Each row below is a small network's average activation on inputs in which a field has the value named, seen along a few directions.
Values that are neighbours, or in one group, have similar rows; names and order tell nothing.
In the rows, zero is written as 500.
Strong random noise was added to every row along 8 fixed directions; ignore it. To show where, here is one row again and again, with new noise each time:
[298 584 587 518 501 475 583 599 313 414 454 716 569 500 168 409 426 390 319]
[697 438 379 711 263 580 642 470 560 474 641 464 539 433 457 524 615 319 533]
[543 371 413 590 553 495 549 451 621 511 393 339 523 500 448 300 414 502 602]
[615 538 518 540 379 499 671 555 567 390 571 525 509 480 477 485 608 441 434]
[645 376 445 735 467 511 683 463 536 530 599 540 508 456 396 333 523 420 564]
[520 399 576 384 397 404 593 606 337 606 490 551 484 476 551 516 542 590 499]
[452 575 561 486 591 556 415 466 627 459 451 467 520 611 566 471 418 498 398]
[663 465 397 785 517 602 386 290 465 449 618 550 549 590 447 608 331 282 495]
[549 433 536 546 451 506 618 524 576 506 512 488 493 475 471 369 531 503 518]
[585 493 523 561 478 558 416 402 519 423 531 503 510 566 512 577 396 416 475]


Values of Vep:
c17: [383 564 555 426 328 568 544 568 642 480 526 499 498 364 422 489 693 506 418]
c18: [367 577 592 394 629 608 422 559 580 619 432 459 477 558 613 390 524 558 472]
c19: [600 480 521 687 604 613 468 356 735 448 574 488 478 583 533 379 399 447 507]
c6: [368 559 555 617 355 621 486 516 386 480 555 653 547 494 265 513 492 351 497]
c4: [455 444 621 524 749 442 557 520 560 455 491 638 371 447 314 219 460 611 582]
c21: [487 494 436 507 363 565 448 430 410 446 460 515 565 440 356 617 428 323 494]
c16: [492 531 656 518 439 548 451 436 559 447 589 544 516 539 456 478 469 506 503]
c25: [501 548 401 502 610 519 480 439 645 313 389 335 492 550 411 399 397 434 623]
c7: [569 607 590 634 526 631 427 421 585 425 568 558 439 592 572 540 485 393 437]
c13: [572 571 602 464 456 629 444 466 553 546 651 587 462 509 643 632 543 445 457]
c10: [470 349 674 477 501 533 448 445 461 550 541 567 393 414 411 417 451 593 751]
c3: [423 612 616 655 568 582 380 421 487 538 661 693 478 596 569 587 526 487 447]
c9: [467 421 547 537 545 712 339 422 752 543 499 410 383 459 562 353 450 492 619]
c1: [273 555 452 501 684 471 445 526 403 850 554 558 549 535 600 460 531 579 453]
c11: [418 552 263 600 423 405 523 504 382 433 433 434 664 480 328 563 519 423 490]
c15: [383 423 479 444 508 485 403 571 382 562 377 475 453 492 443 460 467 532 493]
c5: [402 489 697 402 486 503 477 448 546 500 529 577 472 442 465 476 489 609 538]
c22: [297 624 648 293 525 500 474 608 530 449 533 631 458 444 495 537 569 560 356]
c2: [458 282 626 350 606 371 470 456 370 488 341 565 415 408 352 336 289 653 617]
c12: [482 413 541 432 381 523 466 431 491 623 506 436 494 454 540 533 467 524 627]
c8: [539 624 444 605 727 580 442 444 635 469 573 538 524 535 555 496 462 411 374]
c20: [436 708 505 509 522 444 518 633 392 418 529 589 508 524 503 638 626 508 305]
c14: [472 652 659 458 582 508 585 609 790 462 591 578 485 536 687 421 713 684 325]
c23: [394 429 671 520 470 591 590 529 548 775 699 654 455 420 513 347 602 528 564]
c24: [564 411 672 493 444 449 572 550 358 566 623 745 400 448 513 522 554 588 464]
Vep is arranged as a network in which each value has 4 neighbours.
Question: Which values are neighbours of c3? Give them in the order they are listed.
Answer: c6, c10, c11, c20
Question: Which values are neighbours of c21? Give them in the order they are listed.
Answer: c19, c13, c2, c12
Question: Which values are neighbours of c22? Give them in the order they are listed.
Answer: c17, c4, c1, c8
Each value of Vep is a pair of two hidden parts, and every pair occurs once (5 first parts, 5 second parts).
Question: c5 and c17 share the first part; c5 and c11 share the second. Which value has the first part of c11 and the second part of c17?
Answer: c14
Question: c9 and c18 share the first part; c9 and c8 share the second. Which value has the first part of c8 and the second part of c18?
Answer: c13
Question: c20 and c6 share the first part; c20 and c4 share the second. Which value has the first part of c4 and the second part of c6?
Answer: c25
Question: c15 and c7 share the first part; c15 and c2 share the second. Which value has the first part of c2 and the second part of c7?
Answer: c21

Values of Sekug:
e6: [722 449 408 408 732 497 309 381 460 539 493 380 401 563 769 635 364 559 578]
e22: [738 351 566 474 696 429 394 247 793 206 414 352 452 393 378 401 186 553 689]
e25: [510 636 467 527 643 403 463 514 325 620 567 720 533 448 396 652 553 523 374]
e7: [300 611 336 666 583 478 740 785 532 624 565 532 480 426 518 340 806 545 320]
e4: [491 252 501 845 316 604 861 594 590 896 514 574 552 363 376 55 714 424 578]
e5: [288 891 339 426 580 446 812 739 509 510 499 596 670 594 451 455 683 368 75]
e21: [615 285 498 529 395 465 582 563 398 595 366 331 398 474 536 383 525 560 681]
e19: [481 507 430 358 325 464 724 688 473 619 419 369 631 529 548 431 653 536 448]
e24: [500 125 778 485 282 396 593 528 204 559 688 801 311 209 259 380 585 684 690]
e2: [649 498 454 593 452 367 588 531 586 324 516 459 523 487 507 522 606 554 573]
e23: [697 661 261 755 737 514 512 530 400 429 625 615 511 667 600 594 489 395 277]
e9: [281 854 331 662 592 700 438 499 440 733 685 700 593 669 615 643 523 235 191]
e15: [466 564 290 425 614 241 525 439 282 428 404 499 608 615 410 687 318 435 416]
e12: [234 356 910 230 315 701 189 275 560 706 595 552 381 425 642 559 427 653 701]
e13: [537 515 459 479 726 500 496 498 619 560 431 448 517 516 564 397 354 534 390]
e1: [197 495 709 205 198 464 338 627 381 443 201 440 583 464 421 625 425 578 439]
e3: [517 495 287 706 423 683 700 575 828 629 530 260 549 508 586 222 667 388 658]
e8: [678 379 468 545 493 625 335 428 525 630 486 400 539 524 777 543 486 530 441]
e10: [252 512 616 479 255 625 505 525 723 482 483 385 553 402 371 407 631 501 617]
e16: [766 464 618 391 537 351 714 471 615 210 605 448 316 534 646 447 591 671 737]
e20: [292 580 369 495 904 267 410 593 149 523 260 626 546 711 364 354 283 660 464]
e18: [433 597 362 701 673 622 473 505 579 606 579 668 475 490 382 432 597 337 452]
e11: [319 585 776 269 411 366 468 548 333 249 453 622 590 571 268 636 403 475 369]
e14: [778 442 462 357 639 379 560 422 566 402 457 298 376 479 694 560 478 639 778]
e17: [392 323 945 610 805 533 277 315 449 625 613 875 379 529 414 287 226 676 422]
Sekug is arranged as a network in which each value has 4 neighbours.
Question: How many steps from neighbour to neighbour lead from e13 to e23, at the fewest?
Answer: 2
Each value of Sekug is a pair of two hidden parts, and every pair occurs once (5 first parts, 5 second parts).
Question: e17 and e24 share the first part; e17 and e1 share the second. Which value has the first part of e1 and the second part of e24?
Answer: e2
Question: e18 and e6 share the first part; e18 and e14 share the second. Which value has the first part of e14 and the second part of e6?
Answer: e9
Question: e19 and e3 share the first part; e19 and e4 share the second. Which value has the first part of e4 and the second part of e3?
Answer: e21
Question: e25 and e22 share the first part; e25 and e10 share the second. Which value has the first part of e10 and the second part of e22?
Answer: e11
